A small network was shown many inputs. Here are its activations along a few directions, one row for each input.
In each table, some parts of the input vary, and every possible input appears once, in random order.
A made-up example of a description, with smaller parts first: ring(8) and (point or (values(2) and line(4)) or line(9)).
Shared parts are said once, and a part with two or three values counts as separate values.
In the rows, 128 means zero.

Other details of the inputs vary at random and push rows far along two fixed directions, the same in every table; ignore that.

Rows:
r1: [139 124  93 110  83 151  99 150 138 151 135  93 114]
r2: [ 48 104 137 155 182 111 158  72 130 102  98 114 128]
r3: [ 83  98 140 152 183 109 152  63 117  91 105 122 124]
r4: [162 136 122  83 106 161  51 158 120 142 113  52 109]
r5: [ 64  90 152 163 176 107 158  63 131 111  93 106 121]
r6: [121 122 143 133 147 121 126 103 143 117 123 112 103]
r7: [146 171 163 172 131 105 202 171 143 118 174 228 181]
r8: [127 132  90 116  92 146 108 148 122 139 117 105 126]
r9: [ 59 127 126 156 186 111 147  75 117 105  87 119 140]
r10: [188 103  82  67  63 169  41 162 120 167 134  73  91]
r11: [106 122 148 138 136 132 123 118 137 123 125 106 122]
r12: [206 151 109 106  48 146 116 210 143 164 172 195 137]
r13: [ 96 152 131 185 102  88 210 140 133 122 154 208 159]
r14: [150 127  99  93  73 152  86 146 123 154 138  68  98]
r15: [ 62  88 149 173 193 102 181  56 113  89 101 130 134]
r16: [153 120 126  94 143 154  97 116 102 126  99  76 123]
r17: [141 114 100  79  96 154 100 120  87 141 104  93 110]
r18: [128 103 101 101  98 137  99 111 115 148 120  68  90]
r19: [155 153 117 106 137 147 104 145 117 133 127 122 139]
r20: [162 166 153 169 129  92 185 163 152 131 177 246 170]
r21: [110 125 129 115 145 147 101 113 109 121  95  64 119]
r22: [143 104 101 102  89 135 104 131 108 146 134 106  97]
r23: [116 122 130 103 139 150  87 107 129 118 114  65 100]
r24: [150 153 154 153 137 102 175 135 141 112 153 204 160]
r25: [184 110 126  76 106 158  44 151 122 146 129  63  95]
r26: [187 169 158 137  80 131 131 210 166 146 197 171 125]
r27: [213 164 142 108  87 125 121 209 151 155 182 196 147]
r28: [134 140 126 116 126 142  98 141 144 136 138 112 111]
r29: [147 171 162 172 126  99 195 173 149 124 175 234 187]
r30: [116  99 129 127 153 118 118 109 123 121 120 117 119]
r31: [140 180 160 178 121  87 182 166 163 110 174 221 162]
r32: [134 113 132 106 149 140 107 105 105 124  97  91 135]
r33: [134 113 141 122 133 136 116 123 138 131 122  92 100]
r34: [119 125 116  93 138 143  81 127 118 129  95  72 113]
r35: [ 73 122 124 142 191 113 164  80 107 102  89 127 158]
r36: [ 55  86 107 162 149 108 168  68 131 121  98 122 127]
r37: [126 109 130 115 136 128 106 126 141 136 121 102 102]
r38: [129 140 152 172 137  96 166 138 166 135 165 198 132]
r39: [ 61  95 135 171 197  98 169  50 118  97 102 145 134]
r40: [ 61 117 110 141 145 126 176  74  86 108  85 135 148]
r41: [196 166 105 110  49 152 115 214 139 161 171 187 150]
r42: [152 152 128 105 137 144 112 135 118 120 124 117 138]
Description of these inputs: ring(6) and (values(2) or ring(5)).
Changing only the ring(6) part turns r4 into r32. The same change can be made to r13. Which row results? -> r17
Which other rows does r12 become when the values(2) part takes its other values? List them by row number. -> r17
Start at r35 and move only the ring(6) part, one step at a time. The first step leads to r27. Which rows follow, in order? -> r30, r37, r2, r34
Which other rows does r8 become when the values(2) part takes its other values? List them by row number. -> r13
